These are the activations of a small neural network, seen along a few directions. Each row is one input.
In each table, some parts of the input vary, and every possible input appears once, in random order.
A made-up example of a description, with smaller parts first: one of 5 places around a ring, together with either a single point or (one of 2 separate values, together with one of 4 places along a line) or one of 9 places along a line.
Shared parts are said once, and a part with two or three values counts as separate values.

A family of inputs:
r1: 27.4, 23.0, -5.5, -52.8, 6.0, 44.7, -19.1, 20.9, -19.3, 7.9, -31.7, -59.9, 19.9
r2: -27.6, -21.2, 0.9, 14.6, -51.1, -51.9, -25.6, -4.0, 0.3, -18.9, 15.7, 12.1, -44.3
r3: -6.2, 2.8, -38.0, -16.7, 7.6, 54.6, -9.9, 25.2, -19.6, 25.6, 9.7, -55.4, 41.8
r4: 18.5, -2.0, -27.1, -2.4, 39.8, 47.8, 13.2, -1.4, -13.7, -5.8, 36.2, -58.7, 8.0
r5: -2.5, 42.7, 24.5, -47.2, -36.0, 35.8, -40.0, 39.1, 7.2, -17.7, 4.7, -6.1, -11.4
r6: 34.3, 16.7, -0.9, -4.9, 38.1, -7.1, -12.2, -14.0, -16.7, 45.2, -80.9, -20.8, 30.5
r7: 55.7, -9.3, -34.3, -28.9, 26.5, 34.8, 23.5, -0.4, 5.8, -45.8, 2.5, -40.7, -7.2
r8: 60.5, -14.3, -26.9, 17.9, 54.4, -10.5, 28.3, -30.5, 4.9, -9.0, -49.3, -4.1, 4.8
r9: -0.9, -35.0, -29.1, 23.6, 38.1, -14.6, 4.5, -36.6, 10.5, 13.5, -59.1, -33.4, 13.2
r10: 0.7, 3.7, 11.9, 34.0, -20.5, -36.5, -11.4, 1.1, -21.9, -3.3, 58.4, 26.0, -34.5
r11: -0.2, -36.1, -7.9, 45.1, -9.6, -43.9, -7.9, -40.4, 8.8, 39.7, -37.5, 17.5, -36.1
r12: 26.9, 8.5, -7.1, -27.2, -11.9, 24.9, 0.6, 17.3, 30.1, -67.6, 38.9, 13.1, -36.6
r13: -39.0, -12.1, -9.6, -20.2, -31.2, 24.7, -24.0, 13.3, 39.0, -44.9, 27.9, -19.7, -31.9
r14: 3.3, -4.6, -28.7, 29.4, 36.8, 4.0, -4.5, -9.3, -17.0, 60.2, -40.5, -18.3, 54.9
r15: -79.1, -23.6, 29.9, -31.8, -6.9, -1.8, 36.4, -4.3, 34.7, -48.5, 2.3, 9.5, 23.3
r16: -10.4, -30.5, -38.1, -23.4, 8.2, 33.7, -1.8, -4.9, 12.0, -22.5, -8.1, -72.4, -0.3
r17: -74.5, 9.3, 32.3, -23.2, -9.3, 17.2, 30.2, 29.1, 7.1, -2.6, 18.2, 23.7, 64.2
r18: -9.9, 14.7, 1.5, 0.1, 1.2, 38.2, -8.1, 18.7, 13.1, -28.3, 71.8, -5.3, -23.2
r19: -21.4, 10.4, 2.6, 22.4, -51.6, -32.6, -30.8, 26.1, -25.5, 25.6, 33.4, 26.6, -3.2
r20: 58.7, -15.9, -7.0, 38.7, 7.6, -39.9, 14.4, -34.5, 1.6, 17.2, -27.9, 46.5, -41.9
r21: 34.4, -0.5, 2.0, 7.2, -32.7, -48.7, -3.0, 1.1, -8.4, -41.0, 26.6, 44.0, -48.4
r22: 5.0, -6.3, -6.8, 51.4, -10.8, -26.6, -15.1, -13.0, -15.7, 84.0, -19.1, 30.5, 4.8
r23: 26.3, -11.7, 2.7, 64.1, 17.9, -29.0, 5.2, -36.3, -11.7, 54.2, 3.9, 28.6, -25.8
r24: -47.0, 29.1, 65.1, -60.0, -11.1, 6.9, 22.4, 25.9, 5.4, -20.8, -19.8, 23.0, 44.1
r25: 34.1, 16.7, 18.6, 18.6, -11.5, -38.3, -22.6, -20.4, -16.9, 69.8, -57.3, 29.4, -18.7
r26: -15.2, -4.5, 30.8, -38.9, 10.8, 0.2, 58.8, 1.4, 26.1, -72.0, 13.4, 41.8, 16.0
r27: -51.7, 3.4, 40.3, -10.2, 22.6, 12.5, 50.0, 0.4, 11.1, -33.5, 44.1, 22.6, 31.2
r28: 25.8, -8.6, -18.3, 43.8, 66.0, 0.2, 17.9, -33.6, -12.1, 29.0, -16.5, -21.7, 22.2
r29: 7.9, 33.8, 30.7, -11.4, -55.5, -44.8, -40.0, 18.0, -27.6, 8.8, -4.5, 25.1, -24.8
r30: -34.0, 21.2, -8.5, -11.6, -32.0, 45.9, -29.5, 45.7, 8.1, 1.4, 44.6, -3.9, 9.4
- What is each input in this table made of? => one of 5 separate values, together with either a single point or one of 5 places around a ring
- The inputs of r2 and r29 match in every part but the choice among 5 separate values. If r13 is changed in the same way as r2 into r29, which row does it become? => r5
- List by row number the other rows that have the choice among 5 separate values in common with r14. => r3, r17, r19, r22, r30
- Change only the place on the ring of 5 in r8. List by row number the other rows that result. => r7, r12, r20, r21
- List by row number the other rows that have the choice among 5 separate values in common with r27. => r4, r10, r18, r23, r28

A family of inputs:
r31: 23.4, 1.2, -21.8, 15.1, 49.9, 16.1, 3.2, -16.3, -21.1, 58.2, -48.8, -39.1, 45.0
r32: -37.8, 18.6, 8.3, -52.4, 10.0, 65.8, 11.8, 36.0, 9.7, -25.0, 18.2, -32.1, 49.4
r33: 13.2, -14.0, 23.1, 65.3, -20.4, -83.6, 0.7, -37.6, -5.9, 44.8, -16.8, 79.8, -41.8
r34: -23.6, 4.9, 17.1, 16.7, 20.6, -18.0, -2.7, -14.6, -22.6, 83.9, -71.3, -1.6, 57.5
r35: 0.0, -11.2, -12.8, -45.9, 34.8, 55.0, 36.5, 4.0, 36.4, -89.1, 26.0, -39.0, 2.2
r36: 63.3, -34.2, -48.4, 17.0, 68.7, 8.8, 33.2, -43.0, 2.3, -5.3, -40.4, -41.4, 1.1
r37: -49.4, 3.8, 49.0, 3.0, -56.2, -49.9, 7.4, 13.7, 11.3, -45.6, 58.8, 77.6, -30.9
r38: -82.2, 22.8, 40.2, -50.7, -21.9, 27.4, 7.8, 39.8, 6.2, -0.8, -1.1, 5.3, 68.1
r39: -5.8, 2.5, -14.6, -28.6, -23.8, 38.0, -14.5, 25.4, 13.3, -53.0, 60.3, -27.5, -30.9
r40: 52.1, 2.3, -12.1, 42.5, -17.6, -47.2, -36.0, -18.4, -18.3, 44.2, -23.7, 24.8, -46.1
r41: -11.7, 18.7, 21.4, -24.0, -58.9, -6.0, -22.3, 32.2, 1.1, -42.1, 53.2, 21.4, -40.5
r42: 58.6, -15.3, -49.3, 42.0, 15.0, -6.5, -25.3, -21.0, -12.5, 29.8, -14.3, -28.2, -33.1
- The inputs of r40 and r31 match in every part but one. If r41 is changed in the same way as r40 into r31, which row does it become? => r32
- What is each input in this table made of? => one of 2 separate values, together with one of 6 places along a line
- Change only the choice among 2 separate values in r37. List by row number the other rows that result. => r33
- Change only the choice among 2 separate values in r42. List by row number the other rows that result. => r39
